These are the activations of a small neural network, seen along a few directions. Each row is one input.
Each table varies a few parts of the input and shows all the possible inputs, shuffled.
A made-up example of a description, with smaller parts first: line(4) and (point or ring(9) or (values(3) and ring(8))).
Shared parts are said once, and a part with two or three values counts as separate values.
In the rows, 128 means zero.

Other details of the inputs shift rows strongly along two fixed directions, in all tables alike. That doesn't count.

A family of inputs:
R1: [152 106 132 178  87 142 167 145 187 117 117  72 154]
R2: [149 114 101 204  98 137 165 144 190 146 139  80 160]
R3: [103 139 158  88 153 132 105 147 117  98 126 142  98]
R4: [134 121 180 135 120 141 174 181 162  68 142 104 143]
R5: [157 120  76 150 105 149 117  68 122 200 118 110 112]
R6: [115 131 134  97 164 124 110 110 106 103 126 127 132]
R7: [108 133 195 127 133 123 148 197 170  49 134 119 142]
R8: [149 116 127 192 107 134 166 149 188 123 141  76 161]
R9: [108 145  85 116 146 121 109  87  94 157 136 133 127]
R10: [145 135  91 128 155 143 100  77  96 177 137 114  98]
R11: [140 155 103 144 159 122  92  77  96 168 126 144 130]
R12: [104 109 116 146  72  95 166 181 165 117 128 125 165]
R13: [130 123 179 140 129 136 173 188 165  69 155 102 148]
R14: [163 132  98 166 125 138 131  76 123 172 129 116 124]
R15: [144 144 111 136 133  95  98  98  81 173 124 181 128]
R16: [136 134  67 156 106 135 107  86 133 204 101 126 127]
R17: [120 139 108 104 122 136 101  98 108 165 112 163  90]
R18: [149 121  64 135 103 135 155  77 116 185 140 154 120]
R19: [126 129  95 120 141  92 114  94  81 161 131 184 130]
R20: [125 133 120 108 136 106  90 122  88 155 117 164 112]
R21: [126 146 148 120 133 127 119 120 119 116 120 158 114]
R22: [ 98 140 168  72 220 121  95 119  81  65 144 128 125]
R23: [120 112 200 116 111 105 138 201 148  52 108 121 155]
R24: [125 150 102 120 141 126 100  95 106 168 129 171  98]
R25: [128 115 120 158  60 135 153 152 184 137  99 130 139]
R26: [123 144 167  72 194 143 110 131  80  97 164 139  96]
R27: [125 125 122 188 108 126 146 171 194 118 121  90 175]
R28: [107 132 150  77 151 124 120 126 107  84 130 155 110]
R29: [ 98 135 166  61 201 134 115 125  74  64 170  97 107]
R30: [139 117 125 181  91 138 184 176 188 123 147 106 155]
R31: [ 99 115 191  98 109 140 139 199 174  54 113 107 128]
R32: [108 108 178 111 107 112 131 203 154  79 110 118 141]
R33: [122 141 179  76 220 142  89 126  81  77 161 101 101]
R34: [127 133  57 160 103 115 145  83 134 190 127 175 126]
R35: [151 104 105 172  51 149 181 148 184 154 119 110 146]
R36: [130 123 146 102 158 149 111 121 114 114 133  90 105]
R37: [140 106 100 163  60 148 179 157 188 158 124 104 137]
R38: [ 93 116 168  97 128 135 183 196 152  50 165  92 140]
R39: [112 149 162 105 164 127 106 138 111  95 137 154 108]
R40: [129 103 123 152  59 112 143 168 170 143  97 127 151]
R41: [140 138 171  81 165 147 119 115  80  94 139 140 101]
R42: [141 141 133 119 135 100  98 102  76 151 114 179 123]
R43: [113 145 153 106 184 130  92 141 115  99 134 112 130]
R44: [145 125  56 155 118 129 162  75 116 194 152 159 126]
R45: [ 82 124 156 106 114 121 160 185 162  64 140 116 136]
R46: [130 117 131 174  86  98 147 184 169 125 121 133 167]
R47: [116 146 194  76 196 133  81 123  82  64 117 120 118]
R48: [113 117 171 126 123 102 132 206 157  81 127 123 153]
R49: [142 152 104 141 149 127  95  69  96 170 113 145 125]
R50: [142 119 105 138  86 108 111 108 109 177  96 166 130]
R51: [113 126 165  60 168  99  99 128  68  82 129 165 119]
R52: [165 117  70 169  93 146 128  63 127 206 113 114 121]
R53: [137 101  89 188 103 129 184 132 188 138 144  86 162]
R54: [120 142 170  92 145 132 108 128 107  89 116 152 106]
R55: [144  97  87 177  81 133 182 130 191 139 130  83 159]
R56: [152 122  83 135  87 150 137  91 121 195 125 139 110]
R57: [137 137  99 134 130 135  92  72 101 177 101 138 122]
R58: [123 146 107 116 165 132  81  96  97 156 119 128 113]
R59: [130 139 105 116 141 139  83  78  98 169 106 130 113]
R60: [136 138 109 104 148 144 116  99  88 162 145 146  91]
Description of these inputs: ring(5) and (values(3) or ring(9)).
Question: The inputs of R52 and R57 match in every part but the ring(5) part. If R33 is changed in the same way as R52 into R57, which row does it become?
Answer: R43
Question: The inputs of R14 and R21 match in every part but the ring(5) part. If R36 is changed in the same way as R14 into R21, which row does it become?
Answer: R17
Question: Change only the ring(9) part in R37. List by row number the other rows that result.
Answer: R4, R13, R26, R30, R35, R41, R56, R60
Question: Change only the values(3) part in R29. List by row number the other rows that result.
Answer: R53, R55
Question: List by row number the other rows that have the ring(5) part in common with R51.
Answer: R12, R15, R19, R20, R23, R32, R40, R42, R46, R48, R50
Question: Change only the values(3) part in R28. List by row number the other rows that result.
Answer: R34, R45

A family of inputs:
R61: [130 148 147  92 194 108 107  99  56 111 158 169 115]
R62: [134 118  63 147  69 131 126  89 131 204 102 149 120]
R63: [126 107  65 168  61 137 175 138 187 178 127 104 148]
R64: [124 147 198  57 178 118  75 120  53  90 119 176  92]
R65: [146 147 158  70 185 161  73  69  49 138 123 142  67]
R66: [118 114  72 174  48 107 173 149 188 173 115 145 153]
R67: [ 72 114 209  65 155 119 144 215 149  10 137 111 140]
R68: [158 134  45 200  84 103 151  94 137 222 134 182 150]
R69: [181 131  58 188  97 153 140  55 129 230 125 128 114]
R70: [ 94 116 171 131 126 109 180 215 179  43 151 104 165]
R71: [130 150 146  64 215 122  90  74  32 109 162 159  97]
R72: [126 131  33 168  65 104 144  97 137 224 118 185 135]
R73: [135 131  73 150  63 107 119 107 131 206 100 194 121]
R74: [130 127  35 148  76 120 139  78 131 216 118 158 123]
R75: [115 122  71 204  81 112 109 139 204 180  79  87 181]
R76: [122 106 106 176  29 111 173 180 206 144  97 133 160]
R77: [129 162 143 111 244 107  26  66  50 124 119 123 126]
R78: [129 121 230 109 167 167 152 192 163  14 146  57 131]
R79: [132 111 165 165 123 161 191 190 210  58 156  46 162]
R80: [131 114 186 163  94 109 170 219 193  67 127 123 168]
R81: [131 131  41 167  64 105 136  96 138 225 116 192 127]
R82: [155 129  95 165 102 119 139  94 124 177 118 157 137]
R83: [128 135 178  64 171 137  79 104  62 103 118 148  90]
R84: [154 144  89 179 116 114  46  76 127 211  61 127 145]
R85: [143 130  31 168 102 134 152  69 127 221 150 128 130]
R86: [122 149 123  93 193 158 115  79  87 121 167 115  94]
R87: [125 106 177 136 137 137 178 198 175  49 159  64 161]
R88: [138 130  50 160  58 107 125  91 125 227 100 195 123]
R89: [129 146 131  87 202 116 100  75  47 124 154 171 111]
R90: [119 104 188 138  80 124 162 212 194  62 100 107 160]
R91: [135 138 166  65 225 142 100  92  54  84 169 124  91]
R92: [121 108  80 187  68 122 190 153 198 147 140  95 164]
R93: [ 90  99 153 127  91 127 174 207 197  67 128  84 154]
R94: [135 152 168  50 180 130  62  79  32 119 116 170  77]
R95: [128 111 177 172  89 108 182 223 195  68 129 115 178]
R96: [118 145 130  59 218 140  93  70  44 117 169 137  79]
R97: [148 118 107 189  38 109 152 156 187 173  94 159 151]
R98: [162 115 102 154  81 148 133 103 145 179 104 121 114]
R99: [124 111 212  98 126 148 137 195 151  49 121  83 131]
R100: [122 108 182 158  64 112 170 227 201  75 105 120 167]
R101: [112 139 132  41 201 143  81  76  47 123 148 147  68]
R102: [135 145  30 218 120 104  93  73 151 227 101 109 167]
R103: [104 118 167 165 105 115 101 210 210  84  70  61 180]
R104: [132 138  36 174  94 102 151  88 123 216 141 179 141]
R105: [133 103 179 162  85 125 183 214 202  61 125  83 172]
R106: [151 113 114 207  52 110 184 169 200 144 117 124 174]
R107: [146 149 124  90 214 151  99  54  50 138 166 134  84]
R108: [115 139 175  45 192 157  81 109  65  91 130 127  74]
R109: [114 136 238 129 201 114  73 201 148  17 102  57 170]
R110: [111 149 130  65 198 119 101  87  53 109 160 151 102]
R111: [ 98 112 210  67 145 145 129 204 140  31 128  87 124]
R112: [120 128  67 152 110 113 153 104 135 169 140 148 145]
R113: [111 155 127  81 188 105  95  94  53 129 156 194 100]
R114: [168 114  90 196  70 140 169 123 171 182 126 102 150]
R115: [ 90 112 214  67 131 128 133 216 150  17 118 101 133]
R116: [138 102 196 141 122 147 169 200 186  47 137  65 148]
R117: [114 145 119  61 192 153  89  71  59 142 147 140  71]
R118: [148 132  65 150  87 163 124  74 137 206 111 125 105]
R119: [119 149 168  75 212 107 101 117  45  85 164 175 113]
R120: [ 96 115 185 105 137 162 164 199 188  37 144  59 135]
R121: [160 127  40 184 101 122 142  55 117 224 139 147 133]
R122: [138 151 166  70 202 134  73  72  28 117 141 156  81]
R123: [118 132 161  54 171 150  85 111  70 103 125 131  76]
R124: [151 151 150  88 167 168  81  68  70 142 121 132  75]
R125: [148 133  26 175 109 145 152  54 132 227 149 124 117]
R126: [ 92 101 186 115  86 121 162 224 192  45 107 106 157]
Question: The inputs of R70 and R106 match in every part but one. If R125 is changed in the same way as R70 into R106, which row does it become?
Answer: R69
Question: Describe the family of inputs behind these rows.
Answer: ring(6) and (point or line(10))
Question: Change only the ring(6) part in R113. List by row number the other rows that result.
Answer: R68, R73, R80, R81, R97
Question: List by row number the other rows that have the ring(6) part in common with R64.
Answer: R65, R83, R84, R90, R94, R97, R98, R99, R100, R124

A family of inputs:
R127: [105 150 167  74 204 118  78 121  72  86 139 138 112]
R128: [116 120 111 142 107 131 157 151 164 125 135 116 137]
R129: [126 148 121  82 164 129 105  82  61 146 144 178  86]
R130: [116 145 179  30 193 140  83 103  39  90 140 161  70]
R131: [118 153 183  51 212 111  47  97  28  95 119 172  96]
R132: [118 128 115 118 122 131 146 126 128 132 142 143 117]
R133: [134 114  84 149  69 139 159 121 157 175 121 131 124]
R134: [139 121 127 130 135 135 149 115 121 119 147 116 129]
R135: [117 120 188 107 131 110 127 181 132  65 117 133 142]
R136: [149 148  41 134 116 115 116  37  65 237 138 206  98]
R137: [158 121  42 209  82 146 170  89 179 209 133  97 149]
R138: [125 127 163 113 161 150 152 144 133  75 159  98 122]
R139: [123 143 158  85 214 140 106 104  73  89 163 112 112]
R140: [121 121 120 113 116 141 131 128 132 133 125 120 115]
R141: [145 137 113 118 118 133  96  86  92 175 107 163 101]
R142: [121 105 114 187  65 112 165 183 213 121 104  88 182]
R143: [170 140  52 184 117 140 120  51 120 229 128 135 118]
R144: [147 157  86  82 163 111  63  20   8 209 125 226  76]
R145: [149 114 143 160 109 151 144 149 173 121 121  74 139]
R146: [138 148 103 134 140 111  89  85  88 176 116 171 121]
R147: [115 128 112 123 130 120 138 133 125 130 143 138 131]
R148: [ 90 119 205  75 175 119 117 190 128  23 133  98 139]
R149: [143 126 130 116 140 158 135 101 114 130 142 108 106]
R150: [110 123 184 119 142 110 111 177 141  68 109 107 152]
R151: [132 130  78 176  93 126 135 117 166 174 114 120 144]
R152: [111 126 170 101 144 139 110 158 138  81 115  95 125]
R153: [132 100 181 169 107 129 172 212 208  56 127  55 177]
R154: [138 119 133 132 136 158 140 125 146 118 135  75 128]
R155: [133 111 115 181  53 124 183 176 205 134 118 125 158]
R156: [105 141 158  60 186 121 111 121  64  91 158 162  98]
R157: [137 130  59 129 105 115 127  67  91 206 130 181 111]
R158: [159 112  46 206  75 133 166  92 172 205 125  99 160]
R159: [109 124 175 140 131 112 130 192 166  70 119 101 161]
R160: [105 127 220  89 158 126 128 203 139  27 130 117 133]
R161: [145 130 104 152  93 132 108 106 135 179  94 138 126]
R162: [112 138 152  70 177 141  83 107  81 108 127 126  95]
R163: [106 128 203  87 154 116 136 190 123  42 143 139 131]
R164: [139 125 113 151 126 136 164 123 141 129 156 114 136]
R165: [112 147 125  90 183 120  89  95  72 129 142 150 108]
R166: [125 125 129 168 102 123 134 158 178 126 108 107 155]
R167: [103 107 155 155 100 131 173 211 217  66 128  73 167]
R168: [120 124 166 132 119 112 142 181 150  86 126 133 149]
R169: [132 135 145  91 133 135 104 110  90 132 120 160  97]
R170: [151 127  59 208  57 121 141 109 178 213  97 141 152]
R171: [147 112  53 186  40 111 175 116 165 205 117 156 148]
R172: [131 133  69 120 125 116 111  71  85 192 128 168 112]
R173: [135 111 158 179 111 131 173 195 202  83 138  68 171]
R174: [129 127 137 138 113 132 108 135 143 133  99 111 132]
Question: The inputs of R170 and R146 match in every part but one. If R151 is changed in the same way as R170 into R146, which row does it become?
Answer: R127
Question: The inputs of R171 and R129 match in every part but one. If R150 is changed in the same way as R171 into R129, which row does it become?
Answer: R166
Question: Describe the family of inputs behind these rows.
Answer: line(4) and (values(3) or ring(9))
Question: Start at R148 and move only the line(4) part, one step at a time. The first step leads to R165. Which rows follow, in order?
Answer: R167, R162
Question: List by row number the other rows that have the line(4) part in common with R154.
Answer: R130, R133, R140, R141, R145, R149, R152, R161, R162, R169, R174
Question: Change only the values(3) part in R137. List by row number the other rows that result.
Answer: R138, R143

A family of inputs:
R175: [149 143  91 121 152 146 102  53  79 184 134 141  97]
R176: [133 137 120 134 109 111 124 117 116 146 118 167 127]
R177: [101 122 206  88 153 122 119 198 141  40 124 110 131]
R178: [135 121 134 138 128 142 137 132 144 118 129  94 135]
R179: [126 110 134 164  67 123 159 186 196 120 106 108 162]
R180: [146 142  78 141 143 134 111  63  96 189 135 143 114]
R181: [123 135 157 100 181 130 104 120  96  94 140 110 125]
R182: [130 124 141 126 142 143 140 137 141 108 141 105 124]
R183: [109 135 190  84 186 144 128 157 115  50 157 107 115]
R184: [119 110 137 165  75 116 163 195 199 110 110 110 167]
R185: [129 117 143 139 131 137 143 151 158 101 132  91 141]
R186: [121 118 106 176  69 118 149 162 189 145 107 115 157]
R187: [110 133 128  60 157 130 117  97  67 120 145 163  94]
R188: [135 123 110 159 116 132 146 129 156 139 133 105 145]
R189: [118 132 183  83 153 119 106 143  95  82 122 151 116]
R190: [105 146 159  85 172 119  82 126  87 100 124 145 111]
R191: [150 133  61 170 102 141 145  80 135 202 135 135 122]
R192: [117 139 143  99 145 127  87 116  98 126 113 139 111]
R193: [100 113 223  92 138 122 136 219 155  19 122 104 147]
R194: [128 126 143 119 125 113 120 135 119 120 117 155 125]
R195: [130 123 116 161  85 109 147 147 156 140 113 149 150]
R196: [123 137 147 111 162 141 129 129 118 100 150 118 118]
R197: [147 138  80 141 141 133 110  64  96 189 133 140 115]
R198: [146 148  78 125 163 129  88  43  66 194 133 150 108]
R199: [135 124 116 158  79 112 149 142 155 145 113 149 144]
R200: [132 138 130 102 169 145 113  95  94 130 147 134  98]
R201: [108 136 188  65 182 121  87 148  86  72 128 144 109]
R202: [127 125 140 136 140 131 135 141 142 105 136  99 143]
R203: [118 126 161 101 144 116 110 148 114  98 121 146 124]
R204: [116 114 195 111 153 139 135 180 151  44 131  64 147]
R205: [137 128 129 126 144 140 117 107 116 130 128 105 124]
R206: [128 111 154 151 110 145 164 177 186  87 130  72 151]
R207: [130 117 109 152  87 119 174 154 155 136 145 133 144]
R208: [138 143 105 124 156 137 113  82  96 158 143 138 111]
R209: [114 138 158  99 151 117 106 145 110 102 124 145 124]
R210: [136 107 120 176  90 138 170 162 198 121 126  81 156]
R211: [119 140 157  63 181 122 112 113  53 103 161 164  93]
R212: [122 104  74 157  60 121 185 141 178 158 130 135 145]
R213: [149 148  94 112 129 119  89  51  59 197 114 195  95]
R214: [127 124 140 129 105 119 129 146 136 123 112 141 137]
R215: [140 110 107 174  97 132 153 141 178 139 121  87 155]
R216: [121 128 176  92 177 142 120 143 114  71 145 104 113]
R217: [132 114 107 181  59 109 165 159 184 147 108 138 161]
R218: [144 127 103 141 135 134 119  95 121 158 128 118 125]
R219: [121 115 147 137  96 124 143 176 165 106 110 118 149]
R220: [130 136 125 122 155 136 121 109 113 129 142 122 121]
R221: [116 145 163  68 176 128  76 114  69 108 121 153  97]
R222: [122 140 156  93 184 142 113 115  92  99 150 123 106]
R223: [116 129 191  88 171 154 133 160 124  52 148  94 115]
R224: [141 115 111 168  99 137 147 131 166 141 119  85 152]
R225: [145 121  78 181  93 135 155 111 163 177 127 110 144]
R226: [111 117  97 136  88 119 173 146 158 132 138 140 141]
R227: [134 143 114 120 159 138 116  90  99 146 145 135 111]
R228: [122 153 132  80 175 120  71  84  54 145 123 173  93]
R229: [145 122  78 181  91 137 158 111 164 177 131 113 141]
R230: [120 125 122 136 109 120 117 139 145 135 110 128 130]
R231: [113 121  93 115 107 121 156 119 124 144 140 154 123]
R232: [129 127 142  94 137 129 134 125  90 118 150 145 110]
R233: [147 144  80 124 163 130  87  41  64 194 130 146 106]
R234: [ 97 121 216  89 151 114 131 207 137  25 128 122 142]
R235: [133 133  97 146 106 111 120 112 121 169 115 164 133]
R236: [146 139  97 133 134 151 122  78 106 170 135 130 106]
R237: [125 104 134 169  66 113 167 189 197 113 109 119 165]
R238: [148 116  82 177  97 130 141 108 159 174 119 102 146]
R239: [114 136 158  99 150 117 108 149 108  98 124 144 126]
R240: [152 134  68 154 118 144 130  70 119 199 134 140 110]
R241: [104 104 211  96 133 125 173 229 163  15 155  95 144]
R242: [145 120  79 181  95 129 147 109 159 175 122 105 150]
R243: [137 137 114 124 156 132 109  88  97 148 135 126 118]
R244: [105 117 165 144  97 118 152 205 192  74 116  98 161]
R245: [138 129  98 154 117 142 149 111 144 157 140 122 126]
R246: [132 139  92 125 127 119  92  81  95 184 112 162 108]
R247: [120 120 149 125 115 119 132 168 149 105 116 128 138]
R248: [156 131  64 172  95 147 141  77 139 204 127 124 122]
R249: [128 142 160  78 194 146  91  96  69 104 141 120  96]
R250: [151 128  60 178  98 135 143  83 142 203 128 128 132]
R251: [128 142  98 132 122 117 103 100 108 170 114 160 119]
R252: [120 148 143  78 168 127  72  92  64 134 119 157  94]
R253: [110 144 175  64 185 119  83 129  67  89 129 158 104]
R254: [136 114 118 159 109 138 155 144 171 128 130  96 142]
R255: [120 113 134 168  73 110 164 189 192 108 112 123 169]
R256: [135 128 126 131 106 114 128 125 126 140 115 158 126]
R257: [123 125 135 131 116 113 127 147 133 124 117 147 138]
R258: [132 127  82 172  75 117 137 122 158 183 108 138 141]
Question: Describe the family of inputs behind these rows.
Answer: line(4) and (values(2) or line(9) or line(10))
Question: The inputs of R244 and R252 match in every part but the line(4) part. If R226 is changed in the same way as R244 into R252, which row does it become?
Answer: R187
Question: The inputs of R203 and R257 match in every part but the line(4) part. If R230 is changed in the same way as R203 into R257, which row does it become?
Answer: R186
Question: Change only the values(2) part in R207. List by row number the other rows that result.
Answer: R226
Question: Change only the line(4) part in R194. List by row number the other rows that result.
Answer: R189, R195, R217
